Each row below holds a small network's activations on one input, seen along a few directions.
In each table, some parts of the input vary, and every possible input appears once, in random order.
A made-up example of a description, with smaller parts first: one of 3 separate values, together with either a single point or one of 9 places along a line or (one of 4 places along a line, together with one of 8 places around a ring).
Shared parts are said once, and a part with two or three values counts as separate values.
In the rows, zero is written as 128.

Other details of the inputs vary at random and push rows far along two fixed directions, the same in every table; ignore that.

Table:
x1: [138 117 128 124 112 139 133 167 130  96 193 112  97 154]
x2: [143 134 175 200 145 115 131  99 123 156  27 115 101  82]
x3: [136 200 137  82 182 135 120  81 119 185 103 133 182 131]
x4: [125 143 135 118 123 116 112 132 141 155 122 129 146 121]
x5: [ 69  55 101 224 114 103 157 102 128 135  43 155 146  84]
x6: [126 138 126 112 146 129 138 124 130 145 106 138 135 124]
x7: [133 166 137 100 144 118 129 120 139 170 116 125 142 117]
x8: [114 122 114 138 144 115 148 101 134 132  85 135 134 113]
x9: [ 90  58  96 217  94  79 117 147 136 139  83 154 126 103]
x10: [131 126 117 134 120 119 122 153 140 134 144 129 111 136]
x11: [129 132 123 116 119 118 135 135 142 121 134 118 108 129]
x12: [131 127 110 126 135 132 134 121 132 109 136 134 120 141]
x13: [135 213 138  83 168 116 119  66 128 191 102 115 181 121]
x14: [126 159 146 116 136 117 118 102 110 161 136 125 173 126]
x15: [116  88 118 146 127 136 153 145 130  98 136 125 105 127]
x16: [127 139 131 103 132 143 117 132 128 132 129 139 142 136]
x17: [117 116 130 135 123 124 146 142 132 127 138 113 113 123]
x18: [142 167 136  77 147 150  97 121 112 142 158 139 156 148]
x19: [119  93 112 156 126 137 145 139 127  99 144 132 111 135]
x20: [148 149 133  90 118 126 102 126 125 129 169 117 137 152]
x21: [112 107 114 139 121 124 133 111 132 120 101 140 134 122]
x22: [118  98 132 139  94 130 131 166 131  97 167 119 106 136]
x23: [139  99 128 116 104 162 122 163 115  68 210 137 102 156]
x24: [156 131 126  78 116 161 109 143 120  85 202 132 114 169]
x25: [127 141 131 110 116 118 118 121 137 136 129 119 135 132]
x26: [183 107 154 150 123 166 141 170 109  68 115  99  71 112]
Each input here is: one of 2 separate values, together with either a single point or (one of 3 separate values, together with one of 4 places along a line).
The inputs of x20 and x24 match in every part but the choice among 2 separate values. If x9 is changed in the same way as x20 into x24, which row does it become?
> x18
Which other rows does x17 become when the choice among 3 separate values takes its other values? List them by row number.
> x7, x11

Table:
x27: [123 140 127 135 148 129 126  95 118 149  85 140 157 113]
x28: [109 118 116 159 142 119 130  93 118 149  76 147 160 109]
x29: [163 167 147  73 149 164 115 126 115 117 159 123 132 147]
x30: [128 156 126  85 140 135 131 119 131 135 160 121 145 145]
x31: [143 168 139  93 158 138 136 103 130 146 109 117 139 126]
x32: [143  92 121 130  86 131 116 197 141  82 191 125  68 155]
x33: [ 97 147 113 122 146 108 139  88 129 169 106 133 174 118]
x34: [167 123 140  99 102 143 111 191 135  81 196 113  67 162]
x35: [134  79 115 123  91 151 121 179 126  59 210 134  93 163]
x36: [169 171 175  94 159 169 122 121 104 119 141 108 132 129]
x37: [ 86  41  83 206  94 100 158 155 144  98 105 147  89 117]
x38: [134 205 148  69 175 142 111  62 110 181 115 129 203 126]
x39: [107 142 127 138 128 101 118 109 134 171 102 137 159 114]
x40: [196 147 178  79 105 172 112 196 127  65 235  83  56 167]
x41: [150 172 137  62 147 151 127 126 132 124 169 114 130 151]
x42: [103 156 128 120 150 119 122  67 113 176  97 141 202 113]
x43: [132 129 129 121 113 119 113 150 137 130 152 128 119 137]
x44: [ 97  42  87 210  98 105 158 154 144  95  85 147  82 111]
x45: [ 96  42  94 231  87  85 138 155 141 116  69 148  87  99]
x46: [102 170 133 121 143  98 116  84 130 200  92 133 189 107]
x47: [106  82 126 216 126 109 168 116 128 126  37 120 106  78]
What do these inputs look like to the network?
> one of 3 separate values, together with either a single point or one of 6 places along a line
The inputs of x41 and x32 match in every part but the choice among 3 separate values. If x44 is changed in the same way as x41 into x32, which row does it become?
> x45
